A small network was shown many inputs. Here are its activations along a few directions, one row for each input.
Each table varies a few parts of the input and shows all the possible inputs, shuffled.
Descriptions start from the smaller parts, as in this example, which fits no table here: one of 6 places along a line, together with either a single point or one of 11 places around a ring or (one of 2 separate values, together with one of 8 places around a ring).
Shared parts are said once, and a part with two or three values counts as separate values.
In the rows, zero is written as 128.

Other details of the inputs vary at random and push rows far along two fixed directions, the same in every table; ignore that.

A family of inputs:
row 1: [128 173  93 109  99 173 137 113 155 169 133 111 106]
row 2: [144 122 135 134 137 152 128 105 120  75 151 161  86]
row 3: [148 170 106 110  69 131 137 109 174 137 158 113 111]
row 4: [131  82 154 124 175 109 115 147 125 123 119 108 195]
row 5: [129  73 127 136 160  92 113 162 113 117 118 108 190]
row 6: [157 102 162  92 135 131 131 138 122 138 161 189 144]
row 7: [ 96 170 143 164 146 110 134 128 138 116 117 139 166]
row 8: [134  76 116 103  94 139 149 149 129 117 159 157 114]
row 9: [127 138  93 147 103 121 126 115 116 164  89 104 123]
row 10: [131 154  81 126 116 128 123 134 131 163 117 108 136]
row 11: [156  91 136 104 121 117 129 149 110 132 161 192 139]
row 12: [134  87 141  89 111 155 155 139 146 125 157 153 116]
row 13: [121 121 147 113 111 177 159 105 100 144 160 163  66]
row 14: [123  90 140 127 138 123 145 130  62 128 143 181 109]
row 15: [101 168 103 148 112  95  96 105 179 116  95  28 141]
row 16: [140 113 137 115 144  72 135 143 152 111 121 102 185]
row 17: [ 94 127 121 143  92 182 152 132 115 117 149 199  93]
row 18: [110 108 145 125 150 126  98 121 137 120 114 103 141]
row 19: [ 96 141 175 158 197 103 112 154 122 139  94 147 196]
row 20: [103 114  98 141 104 126  98 126 140 116 117  86 109]
row 21: [134 189 122 132  99 144 139 120 151 119 134  95  69]
row 22: [120 152 144 140 150  83 137 114 107 129 114 112 146]
row 23: [143  93 123 109 104 157 156 115 129  84 163 148 134]
row 24: [134 118 136 125 119 146 132 149  96 118 144 164  74]
row 25: [134 100 140 164 199  89  82 153 102 112 102 125 144]
row 26: [151 128 142 140 161  75 131 115  95 129  86 134 190]
row 27: [129 132 148 149 179 129  90 130 137 125 108 102 118]
row 28: [142 112 136 118 115 162 149 103 104 148 123 168 109]
row 29: [126 221  64 132  89 126 126 104 186 162 103  45 133]
row 30: [122 175 134 123 107 169 127 132 149 149 129  93  55]
Each input here is: one of 3 separate values, together with either a single point or one of 9 places around a ring.
The inputs of row 30 and row 24 match in every part but the choice among 3 separate values. If row 28 is changed in the same way as row 30 into row 24, which row does it become?
> row 9
Change only the choice among 3 separate values in row 12. List by row number the other rows that result.
> row 8, row 16
A walk changes only the place on the ring of 9. It starts at row 2 and steps to row 21. List the rest of the walk in order.
> row 22, row 26, row 29, row 3, row 16, row 23, row 15
Change only the choice among 3 separate values in row 18. List by row number the other rows that result.
> row 15, row 20

A family of inputs:
row 31: [147  95 135 100 122 145 138 119 133 110 149 123 120]
row 32: [112 151 107 139  98 151 127 119 140 146 124 102  78]
row 33: [125 127 137 130 129 148 131 120 121 113 140 150 111]
row 34: [136 100 135 101 113 145 136 152 153 114 163 136 130]
row 35: [130  94 152 130 155 127 125 141  87 117 129 167 120]
row 36: [108 146 112 145 101 156 119 119 151 129 125  94  77]
row 37: [131 131 130 126 123 142 141 126 106 137 135 155 108]
row 38: [120 109 135 133 128 146 124 132 111 119 131 144  93]
row 39: [126 125 133 129 126 144 133 125 110 127 136 151 105]
row 40: [154 107 131  95 116 138 141 114 128 134 145 139 124]
row 41: [133 100 148 128 152 124 131 141  82 128 129 170 124]
row 42: [128 134 121 112 113 120 122 150 176 144 137  90 143]
row 43: [136  98 140 113 121 114 156 128 111 121 138 172 168]
row 44: [127 128 133 128 126 145 134 123 112 125 137 152 108]
row 45: [122 115 136 133 128 147 126 127 114 117 135 146  99]
row 46: [133 140 133 125 126 147 140 118 123 118 138 159 120]
row 47: [139 114 147 124 151 125 138 134  89 128 132 176 136]
row 48: [104 197  99 151 105 130 113 112 180 151 103  51 112]
row 49: [123 116 134 132 127 145 128 129 109 124 134 147  98]
row 50: [144 115 130  96 107 135 140 144 148 143 158 155 134]
row 51: [130 131 132 127 125 143 138 124 110 131 136 154 109]
row 52: [111 148 123 147 131 125 110 126 141 135 111  90 116]
row 53: [123 168 118 139 125 122 128 124 137 152 111 104 127]
row 54: [135 143 132 123 125 146 143 119 121 123 136 161 121]
row 55: [120 171  95 119  84 125 119 136 203 171 129  56 123]
row 56: [130 138 120 112 111 118 122 148 175 151 136  94 145]
row 57: [131  92 161 126 177  60 129 147 106 118 109 142 226]
row 58: [126 128 137 131 130 150 132 118 128 105 141 151 114]
row 59: [125 126 138 132 130 150 130 119 126 106 141 150 112]
row 60: [148 109 111 111 103 120 139 125 130  94 152 140 127]
row 61: [103 209 101 162 125  98  99 122 183 168  78  21 140]
row 62: [150 102 134  97 119 142 139 116 130 122 147 131 122]
row 63: [121 171 140 160 191  52  94 146 138 157  67  63 203]
row 64: [126 129 136 129 129 149 132 119 124 111 140 152 113]
row 65: [138 129 112 108  94 152 136 110 160 132 141  83 103]
row 66: [124 122 134 130 127 146 130 125 112 121 136 149 104]
row 67: [117 160 121 143 128 123 119 123 139 144 112  97 123]
row 68: [165  93 147  95 140 121 142 123 109 132 140 163 148]
row 69: [126 161 142 156 191  52  97 150 125 160  69  78 198]
row 70: [124 119 162 148 197  75  99 148 107 124  95 117 183]
row 71: [122 112 136 133 128 146 126 129 112 119 134 145  96]
row 72: [110 131 151 168 203  51  75 161 126 141  63  56 185]
row 73: [130 128 129 127 123 141 139 127 103 138 134 153 105]
row 74: [124 148 131 135 131 138 127 119 139 117 127 128 124]
row 75: [130  84 102 113 110 149 130 130 126 123 141 140 135]
row 76: [124 116 131 130 126 142 131 131 105 130 131 148  96]
row 77: [120 109 137 135 129 148 123 130 115 112 134 142  94]
row 78: [112 157 113 141 102 154 124 113 151 131 129 100  89]
row 79: [125 172 119 138 125 123 129 123 142 148 111 107 132]
row 80: [144 108 176 134 212  74 115 150  85 114 106 168 205]
row 81: [152 105 132  96 117 140 140 115 129 128 145 134 122]
row 82: [122 121 138 133 130 150 127 122 122 108 140 147 107]
row 83: [129 121 128 129 123 140 138 131 100 141 131 151  99]
row 84: [128  81 104 113 111 151 128 131 128 117 141 137 133]
row 85: [132 107 152 126 155 129 129 133  95 113 134 171 131]
row 86: [140  90 177 139 213  72 110 158  71 120 103 165 190]
row 87: [105 194 124 171 172  62  81 136 175 155  61  17 186]
row 88: [146 105 111 112 105 121 139 125 133  88 154 137 126]
row 89: [122 161  78 139  85 105 117 119 191 119 121  33 121]
row 90: [121 115 138 134 130 149 125 126 119 111 137 145 100]
row 91: [127 130 135 128 127 147 133 120 119 118 139 153 112]
row 92: [118 102 149 137 168  66 123 144 132 111 106 104 212]
row 93: [143 147  87 117  73 124 137 114 153 127 142 109 114]
row 94: [137 145 131 122 123 145 146 121 119 128 135 163 122]
row 95: [137 104 133  98 112 142 136 150 151 120 162 140 130]
row 96: [141 123 147 121 150 127 141 131  95 123 133 179 143]
row 97: [115 157 107 136  98 150 131 117 138 150 126 106  83]
row 98: [129 128 132 127 125 143 137 125 107 132 135 153 106]
row 99: [121 118 138 133 130 149 126 124 120 109 138 146 104]
row 100: [125 151 130 133 129 137 129 119 136 122 127 130 126]
row 101: [126 113 125 113  96 131 157 119 129 122 144 151 143]
row 102: [116 165 110 135 100 152 131 111 147 140 129 108  95]
row 103: [142  95  99 115 102 142 140 128 121 149 137 153 139]
row 104: [138 118 149 123 152 127 136 131  95 120 134 176 139]
row 105: [129 125 129 128 123 140 139 129 102 140 132 152 102]
row 106: [115 151  66 133  79 131 117 121 175 175 107  55 130]
row 107: [152 116 110 110  98 118 140 124 126 105 150 147 130]
row 108: [150 112 110 110 101 119 140 123 128  99 151 144 128]
row 109: [115 165 112 136 102 153 129 111 152 133 130 107  97]
row 110: [132 132 155 144 191  75 109 147 103 137  94 126 187]
row 111: [107 133 106 124  77 141 149 111 164 121 141  99 123]
row 112: [126 122 130 128 124 141 135 129 104 134 132 151 100]
row 113: [110 146  67 134  82 134 111 122 180 163 106  46 127]
row 114: [124 119 134 131 127 145 129 127 111 123 135 148 101]
row 115: [139  97 178 137 214  75 110 153  80 113 106 165 197]
row 116: [121 107 126 114 101 133 154 119 132 111 147 146 141]
row 117: [112 153 125 148 133 127 111 122 151 126 114  91 123]
row 118: [135  90 101 113 106 146 134 128 123 136 139 146 137]
row 119: [128 129 160 149 197  79 104 142 123 114  98 119 191]
row 120: [120 172 109 131 100 151 136 110 149 141 129 114 101]
The inputs of row 53 and row 104 match in every part but one. If row 79 is changed in the same way as row 53 into row 104, which row does it become?
> row 120
The inputs of row 57 and row 116 match in every part but one. If row 39 is changed in the same way as row 57 into row 116, which row does it become?
> row 66
The inputs of row 99 and row 70 match in every part but one. If row 89 is changed in the same way as row 99 into row 70, which row does it become?
> row 88
What is each input in this table made of?
> one of 6 places along a line, together with either one of 5 separate values or one of 10 places along a line
Change only the place on the line of 6 in row 83. List by row number the other rows that result.
> row 35, row 38, row 41, row 72, row 76

A family of inputs:
row 121: [149  77 137 103 129 135 143 134  99 112 153 181 136]
row 122: [136 110 163 134 191  96 114 150  94 133 110 154 173]
row 123: [128 128  92 105  51 189 155 104 152 127 168 138  63]
row 124: [133 123 114 125 124 108 120 134 140 143 117  95 148]
row 125: [141 102 123 110 113 138 140 128 121 122 147 151 126]
row 126: [121 121 128 135 125 140 122 125 136 110 134 118 107]
row 127: [ 99 191 115 172 149  77  85 135 166 175  62  16 149]
row 128: [126 137  96 107  52 189 156 103 157 123 168 137  67]
row 129: [118 166 117 136 115 143 125 115 148 148 120 100 103]
row 130: [131 126 124 119 113 133 137 125 139 122 140 132 132]
row 131: [112 157  99 126  64 194 144 111 148 142 152 128  39]
row 132: [ 99 187 107 173 148  80  90 133 163 169  63  23 161]
row 133: [112 179 113 151 143  68 100 136 179 155  82  28 184]
row 134: [142  96 161 129 174 112 130 139  76 104 131 197 154]
row 135: [142  98 159 121 174  86 125 147 109 112 123 155 193]
row 136: [107 151  97 130  63 195 149  97 138 135 150 128  42]
row 137: [143 106 167 130 179 107 131 137  76 102 131 189 151]
row 138: [127 137 108 122 101 131 129 123 153 137 130 102 123]
row 139: [144 109 172 126 182 112 131 137  82 108 125 186 153]
row 140: [130  98 155 129 166 117 115 141 107 103 128 147 144]
row 141: [145  88 141 104 130 135 145 132 106 106 153 182 139]
What is each input in this table made of?
> either one of 2 separate values or one of 9 places around a ring or one of 10 places along a line
Which of the alternatives is row 140?
> one of 2 separate values
